Each row below holds a small network's activations on one input, seen along a few directions.
Each table varies a few parts of the input and shows all the possible inputs, shuffled.
A made-up example of a description, with smaller parts first: values(3) and (point or line(11) or (line(4) and ring(8))).
Shared parts are said once, and a part with two or three values counts as separate values.
(in the rows, 128 means zero)

Other details of the inputs shift rows strongly along three fixed directions, in all tables alike. That doesn't count.

A family of inputs:
R1: [144 154 123 147 112 128  96 170 110 157 139 141 104]
R2: [ 25  76 206 137 149 138 109 142 146 119 182 103 116]
R3: [138 118 128  93 145 129 121  75 169 107 106 153 161]
R4: [114 120 140 133 133 124 153 100  98  91 150  95 134]
R5: [151 133 115 146 111 118 101 160 124 190  91 129  95]
R6: [116 125 106  87 125 149 110 106 194 128 132 173 161]
R7: [106 125 166 147 142 108  91 169 148 159 128 140  90]
R8: [118 125 106  86 128 153 125 117 185 124 121 171 155]
R9: [166 149 127 141 107 134 103 170 100 158 126 147 111]
R10: [149 149 103 146 108 116 108 155 123 191  94 133  97]
R11: [156 148 104 143 125 116 173 119  90 108 119 108 120]
R12: [150 137 101 133  91 159 170 144  78 112 145 118 140]
R13: [ 49  75 214 147 178 104 123 124 148 106 139  89 100]
R14: [170 149 123 144 118 110  90 156 123 175 124 155 105]
R15: [132 137 119  84 127 138 137 124 186 116 126 164 153]
R16: [175 151 132 153 131 105  92 141 115 168 121 142  99]
R17: [114 125 102  78 141 153 112 101 180 121 111 172 165]
R18: [134 116 117  90 114 119 143  95 190 142 102 145 159]
R19: [127 124 105  79 134 151 102  88 173 129 123 173 173]
R20: [164 131 122  97 140 119 150 102 181 108 109 147 149]
R21: [117 117 157 134 118 119 180 139 121  96 155 104 135]
R22: [129 129 116  96 146 122 112  76 174 110 116 150 152]
R23: [144 153  76 134 100 156 154 130  74 110 143 117 146]
R24: [102 114 125 121 125 158 164 134  96  91 143 102 144]
R25: [ 96 121 147 149 126 104  87 144 153 185 119 123  96]
R26: [118 119 143 141 133 111 178 100 101  89 151  88 131]
R27: [120 118 165 145 139 112  98 171 139 153 126 133  93]
R28: [ 51  95 215 147 170 102 137 137 159 104 156  89 100]
R29: [109 129 141 138 115 115 189 137 119  88 170  92 132]
R30: [146 136  89 136 117 142 143 112  73 115 133 107 147]
R31: [140 118 119  87 149 131 121  82 176 107  98 155 154]
R32: [156 139  87 130  94 162 172 155  82 109 136 116 134]
R33: [123 114 168 156 155 104  91 128 120 150 113 127  99]
R34: [100 113 155 149 122 105  94 143 137 183 125 115  98]
R35: [ 99 111 155 136 144 145  64 146 119 160 123 146 116]
R36: [175 145 140 156 131 108  95 148 114 164 108 142  99]
R37: [148 130 117  75 125 141 134 122 190 114 118 168 159]
R38: [119 130 141 123 109 135 164 138 116  99 169 109 141]
R39: [136 140  98 148 134 137  92 142  87 154 103 132 112]
R40: [177 164 101 148 110 115 173 126  97 111 138 110 125]
R41: [166 154 110 159 132 103  89 131 104 164 105 139  96]
R42: [140 144  79 137 116 142 143 114  82 112 129 109 146]
R43: [103 108 131 134 132 145 161 111  87  91 140  91 150]
R44: [ 96 104 130 132 139 145 160 121  94  88 134  86 141]
R45: [151 149  99 137 121 131 156 117  86 103 118 113 126]
Each input here is: ring(5) and (point or ring(8)).
Q: Changing only the ring(5) part turns R11 into R13. The same change can be made to R10. Which row results?
A: R5
Q: Changing only the ring(5) part turns R19 into R17. The same change can be made to R2. Which row results?
A: R8
Q: A walk changes only the ring(5) part. It starts at R22 and steps to R4. List the rest of the walk in order.
A: R3, R31, R45
Q: Change only the ring(8) part in R43. List by row number the other rows that result.
A: R3, R9, R12, R21, R33, R35, R36

A family of inputs:
R46: [124 125 119 110 119 123 183 106 148 101 128 110 148]
R47: [166 157  97 140 105 136 163 141  76 111 143 119 130]
R48: [155 135 110  83 135 129 122  95 190 119 118 174 165]
R49: [143 132 131 126 123 122 146 136 133 123 131 127 126]
R50: [194 155  86 109 134 135  50 123 153 179  80 202 128]
R51: [115 118 146 135 150 117  95 121 140 139 123 134 119]
R52: [134 128 140 130 143 123  99 127 134 135 124 141 122]
R53: [112 123 124 125 124 137 129 120 124 126 129 123 133]
R54: [ 76 104 142 118 130 141 139 123 137 116 139 108 141]
R55: [121 128 127 161 129 138  98 156  80 153 125 116 100]
R56: [103 112 153 127 127 118 154 126 144 114 144 109 130]
R57: [117 116 114  96 141 141 100 107 170 137 105 160 152]
R58: [112 123 125 108 123 131 167 106 145  93 149 121 155]
R59: [133 127 118 108 115 124 182 111 148 100 138 117 150]
R60: [123 124 129 131 142 129  97 123 130 139 119 137 122]
R61: [130 123 152 120 155 115  64 124 174 164 104 167 116]
R62: [117 121 146 136 147 114  95 122 140 140 120 133 116]
R63: [139 136 124 160 121 120 150 149  84 131 123  99 102]
R64: [111 120 127 129 131 138  96 132 133 153 123 135 124]
R65: [113 123 134 131 136 127  95 125 136 148 122 134 120]
R66: [115 125 126 124 120 138 128 130 128 127 136 129 132]
R67: [129 130 141 162 125 112 113 154  99 160 122 107  90]
R68: [125 131 121 126 127 127 131 117 124 126 130 124 131]
R69: [116 119 131 123 133 145 126 130 122 117 134 127 134]
R70: [116 122 129 106 128 140 163 112 143  87 149 123 156]
R71: [ 89  99 170 131 154 110 113 117 158 129 125 121 119]
R72: [ 85 108 148 116 131 144 141 136 136 106 148 118 141]
R73: [154 143  99 116 113 125 155 104 131 116 122 127 148]
R74: [117 122 123 110 126 126 166  95 144  95 140 114 156]
R75: [126 130 130 129 124 123 133 127 131 124 140 125 130]
R76: [127 132 131 130 122 120 134 127 133 124 138 124 128]
R77: [153 139 127 158 116 123 147 150  75 126 129 104 107]
R78: [ 89 107 159 130 155 121 106 118 143 124 133 125 122]
R79: [153 142 104 114 112 125 160 113 141 120 129 134 148]
R80: [128 128 146 129 136 118 112 146 152 144 120 142 111]
R81: [124 125 135 134 136 118 135 117 128 124 125 119 128]
R82: [133 134 122 161 124 134 103 151  74 149 122 119 100]
R83: [110 119 114 106 116 147 164 114 142 100 145 122 159]
R84: [124 127 152 131 139 117 103 137 150 146 128 143 118]
R85: [ 98 110 169 129 153 118 108 124 149 119 136 126 121]
R86: [ 99 114 151 123 129 119 158 130 154 112 141 111 128]
R87: [124 135 119 153 109 140 106 171  83 159 130 121 105]
R88: [132 122 142 126 134 121 138 127 134 119 126 123 125]
R89: [127 121 135 131 136 117 139 121 132 124 121 117 124]
R90: [128 136 143 157 119 123 147 152  87 116 152 100 111]
R91: [242 178  43  92 105 132 124 111 151 152  69 193 152]
R92: [132 125 147 129 135 116 108 138 149 145 122 143 117]
R93: [120 123 122 120 126 147 129 135 115 121 127 128 138]
R94: [133 134 131 156 126 138 104 157  75 143 127 121 101]
R95: [148 137 109 110 127 137 149 110 126 102 129 136 149]
R96: [117 123 129 124 126 145 127 138 126 122 140 131 134]
R97: [131 131 139 163 122 112 113 151  95 159 122 109  94]
R98: [171 156  88 145  98 126 171 128  80 125 126 107 129]
R99: [168 157  82 140  94 141 165 139  74 118 138 114 133]
R100: [116 123 141 125 135 136  97 139 138 140 130 147 122]
Q: Changing only one part turns R57 into R78. The same change can be made to R54. Which row results?
A: R68
Q: Describe the family of inputs behind these rows.
A: ring(5) and line(11)

A family of inputs:
R101: [142 127 122 100 162 114  20 102 207 193  77 203 126]
R102: [ 39  86 170 107 142 161  95 145 169 125 161 137 137]
R103: [186 164  99 159 109 116  67 170 103 207  94 162  84]
R104: [173 148  88  93 101 135 204 101 141  82 136 132 173]
R105: [ 93 102 159 110 167 116  69 101 195 148 113 157 132]
R106: [152 140 110 107 109 132 197 115 131  80 144 121 157]
R107: [ 75  99 188 119 157 118 122 131 179 111 148 128 124]
R108: [169 148  78  91  96 137 206 101 142  90 124 127 172]
R109: [188 159  94 153 119 127  87 142  80 169 101 147 105]
R110: [136 129 104 111 125 133 160  96 132 104 120 122 153]
R111: [106 131 152 182 110 117 164 175  53 123 164  64  88]
R112: [ 69  93 177 124 161 119 112 107 162 112 140 116 130]
R113: [104 132 106 157 104 174 134 167  29 119 156  96 124]
R114: [150 138 106 104 104 133 210 106 131  77 148 114 165]
R115: [216 160  61  84 113 127  84 115 191 185  65 213 149]
R116: [151 136 101 112 119 137 186  95 111  79 136 113 161]
R117: [150 149 128 175 112 118  94 182  80 183 118 122  76]
R118: [115 128 163 188 145 121  88 174  59 150 135 101  71]
R119: [156 137  84  95 118 138 170  85 141  98 111 133 168]
R120: [180 158  85 155 114 125  94 140  80 173  97 142 104]
R121: [ 68  87 173 120 160 122 114 111 164 119 129 116 130]
R122: [ 72  94 183 121 166 121 111 110 160 104 141 120 127]
R123: [107 129 160 185 110 119 162 177  53 120 166  66  88]
R124: [ 72  99 181 121 149 113 124 125 180 121 148 120 127]
Q: Describe the family of inputs behind these rows.
A: values(2) and (point or line(11))
Q: Changing only the values(2) part turns R116 into R104. The same change can be made to R101. Which row results?
A: R111
Q: Change only the values(2) part in R110. List by row number the other rows that result.
A: R117
